Each row below holds a small network's activations on one input, seen along a few directions.
Each table varies a few parts of the input and shows all the possible inputs, shuffled.
A made-up example of a description, with smaller parts first: one of 8 places around a ring, together with either a single point or one of 11 places along a line or (one of 3 separate values, together with one of 6 places along a line).
Shared parts are said once, and a part with two or three values counts as separate values.

Other details of the inputs vary at random and push rows far along two fixed directions, the same in every table; ignore that.

A family of inputs:
R1: [ 29  -9   6  18  43 -14  11  29  -2   2  -4   2 -30  22   3  25]
R2: [  3  -2  17  -4  -3 -31   9  36  35  24 -27 -12  33 -22  15  10]
R3: [-16  -2 -12 -10 -33   4   0 -18  -5   3   3  11  32 -26  -2 -27]
R4: [-30   1  -5 -13 -30   5 -15 -20  -6  13   0  12  21 -28   4 -31]
R5: [  6  17  -1  13  -2  23   8 -29  11 -15   9 -13 -31  21 -23   1]
R6: [  8   9   8  -3  61 -13   0  20   5  26   6   5 -34  17  10  37]
R7: [  8  -7  -8  20  -1  20   6 -20 -16 -16   7  -1 -33  23 -22 -13]
R8: [ -8  10  -4  -3   3  26  -2 -29  -4  12  17   7 -31  12 -15  -5]
R9: [ -4  12  -2   7  10  28 -11 -24 -15   4  22   7 -39  10  -6  -6]
R10: [-19   5  -2   2 -41  -2  -6 -20   9 -11 -10  -8  27 -25   1 -28]
R11: [  5  18  -5   9   3  20   8 -31   8 -19  14 -13 -28  19 -19  -1]
R12: [ 34  16  25  -5  45  -8   0  39  -4 -13   2   2 -17  21  11  38]
R13: [-13 -14  -9  -2 -38  -2  10 -16  -3  -6  -9   8  30 -17  -5 -35]
R14: [ 34  15  28  -6  49 -10   3  43  -1  -8  -2  -3 -19  27   6  44]
R15: [  0  24  14  11  -1  24   5 -19  -3 -23   4 -16 -33  14 -25  -6]
R16: [-22   0  -1  -6 -33  10 -17 -13  -8  16  -1  11  18 -33   8 -33]
R17: [-20   3  -1 -10   9  34  -4 -20 -22 -51  14 -18 -24  41 -20  10]
R18: [ -8  -2  17  -2  55 -16  13  36  16 -10 -17 -34 -27  29  -7  49]
R19: [ 13   4  14   3  53 -10  -3  30   6  35   4   1 -34  11   8  34]
R20: [-11  -4  10 -20   6 -27  -1  28  17  39 -11  11  29 -28  19   3]
R21: [ -8 -15  -9   7 -42   0  -1  -9 -12  -7 -14   8  25 -24   2 -39]
R22: [ -9 -23 -24  10 -38  -7  -5 -20  -5  -4  -7   7  26 -15   3 -34]
R23: [-26 -18  -8   6  11  24  13 -17 -21 -36   0 -13 -32  38 -33  -8]
R24: [ 11 -18  -6  -3   4 -33   1  32  20  41 -14   3  35 -23  23  19]
R25: [  7  -7  -1   7   4 -43  -3  31  33  20 -17 -12  29 -22  28  17]
R26: [-22  -9  11 -18  57 -12   4  34   1  17  -7 -14 -29  20   2  41]
R27: [ 27  17  21 -11  51 -13   6  29  -2 -18   2   2 -16  29   9  44]
R28: [-11  -6  12 -17   2 -22   0  30  19  43 -14   8  26 -25  17   3]
R29: [  0  17   3   5   7  28   5 -20 -26 -15  15   5 -33  13 -24  -3]
R30: [ -7   0  -3 -17 -46   4  -8 -16  -1 -16   3   8  46 -19   7 -24]
R31: [-17   4  -1  -4 -45   1   0 -21  16  -7  -6  -6  31 -26  -5 -30]
R32: [  8  -2  16   3  -2 -31  -2  38  24  16 -24 -10  27 -30  23   8]
R33: [  2  11 -18   7  13  23   2 -32 -20 -18  25   6 -34  21 -14   1]
R34: [  9  22  11  -9   0  34   6 -22 -13 -33  16   3 -19  32 -20   1]
R35: [-43 -27 -22 -12 -32   5 -10 -13 -12  -6  -7 -11  27 -16  -2 -19]
R36: [-18  -4  -9  -7 -41   7   0 -17  -3   8  -2  10  32 -24  -4 -27]
R37: [ -8  -8  16 -11   5 -25  -9  37  12  44 -16   4  22 -32  21   4]
R38: [  6  18   0  21  -2  25  -1 -25   1 -19  12 -17 -40  19 -22  -4]
R39: [ 29   2   9  11  56 -13   6  33   0  18   6  -1 -34  20   4  45]
R40: [  8  17  -2  20  -2  24  -3 -23  -1 -22  13 -11 -34  12 -12  -6]
R41: [  7   9 -10  15   5  28  -3 -27 -22 -14  25   7 -35  14 -10  -1]
R42: [  6  -6 -11  13  -4  21  13 -27  -7 -15   5   4 -28  25 -25 -12]
R43: [ 28 -11   7  -1   6 -37 -15  49  17  21 -12  -4  35 -12  35  27]
R44: [-13  -4  -9   2 -39   5 -11 -14 -15   2  -1  12  27 -34   6 -29]
R45: [-14 -17  -7   1 -45   1  10 -15  -1   0 -14   6  29 -16  -7 -37]
R46: [ 12  19  -8   2   7  26  -6 -31 -15 -40  27   2 -25  33  -7   5]
R47: [ 22 -12  -1 -13   2 -40  -7  37  25  18  -8   1  50 -16  35  23]
R48: [  5  -3 -12   3 -43   7 -23 -14  -6 -12   8   5  29 -15  18 -19]
R49: [  5  -4 -13  11   2  19  16 -29 -10 -20  11   5 -25  25 -21 -12]
R50: [-12 -18  -5   7 -44   0   3 -10 -10  -1 -15   2  25 -20  -4 -40]
R51: [ 11 -17  -8  -7  10 -37   1  30  18  34  -7   5  36 -23  25  17]
R52: [ 16  11  11  -5  57 -18  13  30  -4   4   0   7 -22  15   3  39]
R53: [-22  -5 -16 -10 -32   7 -14 -28   3  23   7  11  20 -24   4 -27]
R54: [ -2   5  -3   7   5  18  16 -25 -21 -32   3   6 -29  23 -23 -14]
R55: [ 23 -12   3  -9   0 -37  -7  42  27  25 -15   1  47 -13  31  27]
Each input here is: one of 5 separate values, together with either a single point or (one of 2 separate values, together with one of 5 places around a ring).
Q: Changing only the choice among 5 separate values turns R46 into R22. The same change can be made to R34. Which row results?
A: R45
Q: Changing only the choice among 5 separate values turns R15 into R50. The same change can be made to R10. Which row results?
A: R54
Q: Change only the choice among 2 separate values in R1. List by row number the other rows that result.
A: R21
Q: Which other rows agree with R28 in the choice among 5 separate values? List them by row number.
A: R4, R6, R8, R9, R16, R19, R20, R26, R37, R53
Q: Change only the choice among 5 separate values in R19. List by row number the other rows that result.
A: R7, R38, R39, R43
Q: Change only the choice among 5 separate values in R30. List by row number the other rows that result.
A: R3, R13, R20, R31

A family of inputs:
R56: [-11  -3   0 -10 -37  -3 -34   3   6  10  -3  -2  36 -29  24 -11]
R57: [ -8   9   0 -14 -32  -9 -20  -8  12  24   5  14  38 -35  22 -19]
R58: [ 17 -10   3  10  28 -27  -7  39  11  30  -8  -7   0  -5  22  31]
R59: [ -3  -5 -15   5 -29 -12  -8 -12   7  33   0  13  31 -37  14 -20]
R60: [  2  22  11  16 -26  43  -6 -31 -18 -33   6 -11 -27   8 -24 -27]
R61: [-17  -4 -17  17 -17  23   5 -39 -13 -30   6  -7 -18   7 -23 -27]
R62: [ 46  30  26  14  34  13  29  11   0 -46   7 -10 -43  54 -26  27]
R63: [ 29  -2  -2  11  32   5  20   1 -14 -24   6   6 -39  44 -16  16]
R64: [ -1   0 -11   4 -30  -9 -12 -11  17  31  -1  12  29 -36  18 -22]
R65: [  9  -6 -21  16 -29  24   6 -42 -13 -32  11   6 -10  15 -19 -25]
R66: [ 18  13   7  16  37  11  -5   7   0  -4  16  -9 -49  29  -4  27]
R67: [ 12 -15 -19   5 -44 -16 -10  -3  19  -2  -5  -2  45 -19  16 -16]
R68: [-18 -19  -2  -9 -28  -5 -21  12 -15  12  -8   9  34 -28  16 -19]
R69: [ 17   5   3  18  41  16   3   4 -13  -3   9  -4 -54  29 -10  20]
R70: [ 32  18  30   3  30 -28  14  41  19  28 -17   4   2 -14  12  20]
R71: [ 13   2  35  -5  37 -26  23  49  29  21 -27 -18  -5   1   2  31]
R72: [ 10  -7   4   6  32 -35   3  38  28   8 -15 -17   3  -3  18  30]
R73: [ -2   2  19 -21  37 -23   1  38  29  27 -10  -8   4   3  17  40]
R74: [-26   8  -8  -2 -16  32   2 -41 -22 -41   9  -6 -13   9 -20 -20]
R75: [-27 -19  -3 -14 -23 -15  -3   5  -9  -4 -17  -1  42 -23  11 -22]
R76: [-25 -24 -16   0 -31 -10   3  -1  12  30 -17  -2  27 -26   3 -22]
R77: [-31 -11  -5 -21 -31  -7 -10  -7  10  22  -7  -3  41 -25   7 -11]
R78: [ 32   5  12 -14  23 -28  -2  39  22  -2  -6  -4  21  11  27  41]
R79: [  3  10 -11  -4 -28  30  -4 -40 -17 -42  20   5   1  20 -14 -10]
R80: [  3 -21   3   7  32 -38  11  43   8  11 -23  -2   3   0  10  19]
R81: [-22   0 -18   3 -18  28   2 -41  -5  -3  12  -6 -21   8 -28 -21]
R82: [-35   0  -4 -15 -12  36   4 -34 -23 -12  11   6 -16  16 -30 -26]
R83: [ -4 -10 -15   7 -28 -13  -2  -5   6  32  -4  16  25 -38  13 -26]
R84: [-13  -6  -3 -17 -23 -11  -8   3  -9  25  -1  24  35 -35  14 -27]
R85: [ 12  20  12  -1  42  19 -10   7 -16 -10  17  -5 -41  30  -5  34]
R86: [ 11  15  15   3  48  23  -1  10 -19 -12  16  -1 -49  32  -8  30]
R87: [ -4 -23   5  -3  31 -32  12  41  13  36 -22   3  -3   0   3  20]
R88: [ 13 -20   6   8  29 -29  -2  44  -1  29 -16   2  -5  -3  20  20]
R89: [ 15   8  14 -10  41 -26   6  40   9  35   0  15   5 -13  21  24]
R90: [ -8  24  11  14 -22  34  13 -36 -10 -55  -1 -20 -23  15 -34 -26]
R91: [-15   1 -20  12 -18  22  -1 -43 -12 -30   9 -11 -15   6 -23 -21]
R92: [ 33 -14  -5   9  19 -36   7  34  17  10  -8  -1  18   5  17  32]
R93: [ -8   4 -11  10 -15  24   2 -38 -21   1  14  22 -22  -1 -15 -34]
R94: [ -4  14  15 -12  57  21  19   3  -6  -5  13  -6 -54  39 -25  32]
R95: [-23  -9  -7 -10 -28 -15 -11  -2   4  -4 -10  -8  43 -26  13  -8]
R96: [-10  25  -5  -6 -16  30  -9 -44 -18  -5  25  16 -11  -1 -13 -19]
R97: [ -1 -21  -6 -12 -34 -13  -1   6  -9  -7  -8  13  51 -14  14 -16]
R98: [-22  -3  -2 -13 -35 -14 -17  -4  13  -8 -12 -11  44 -26  19 -11]
R99: [  5  13   6   1  45  11  13   0  12   3  11 -12 -55  35 -19  27]
R100: [  4   6  -9  -3 -24  34   5 -38 -21 -45  19   8  -6  20 -16 -14]
Q: What do these inputs look like to the network?
A: one of 5 separate values, together with either a single point or (one of 2 separate values, together with one of 4 places along a line)
Q: Changing only the choice among 5 separate values turns R99 into R72. The same change can be made to R76. Which row results?
A: R61
Q: Changing only the choice among 5 separate values turns R98 into R78. The same change can be made to R74. Which row results?
A: R100
Q: Which other rows agree with R96 in the choice among 5 separate values? List them by row number.
A: R57, R59, R64, R70, R83, R84, R89, R93
Q: Which other rows agree with R66 in the choice among 5 separate values? List them by row number.
A: R56, R58, R60, R68, R69, R85, R86, R88
Q: Change only the choice among 2 separate values in R65. List by row number the other rows that result.
A: R100
Q: Change only the place on the line of 4 in R63. List by row number the other rows that result.
A: R65, R67, R92
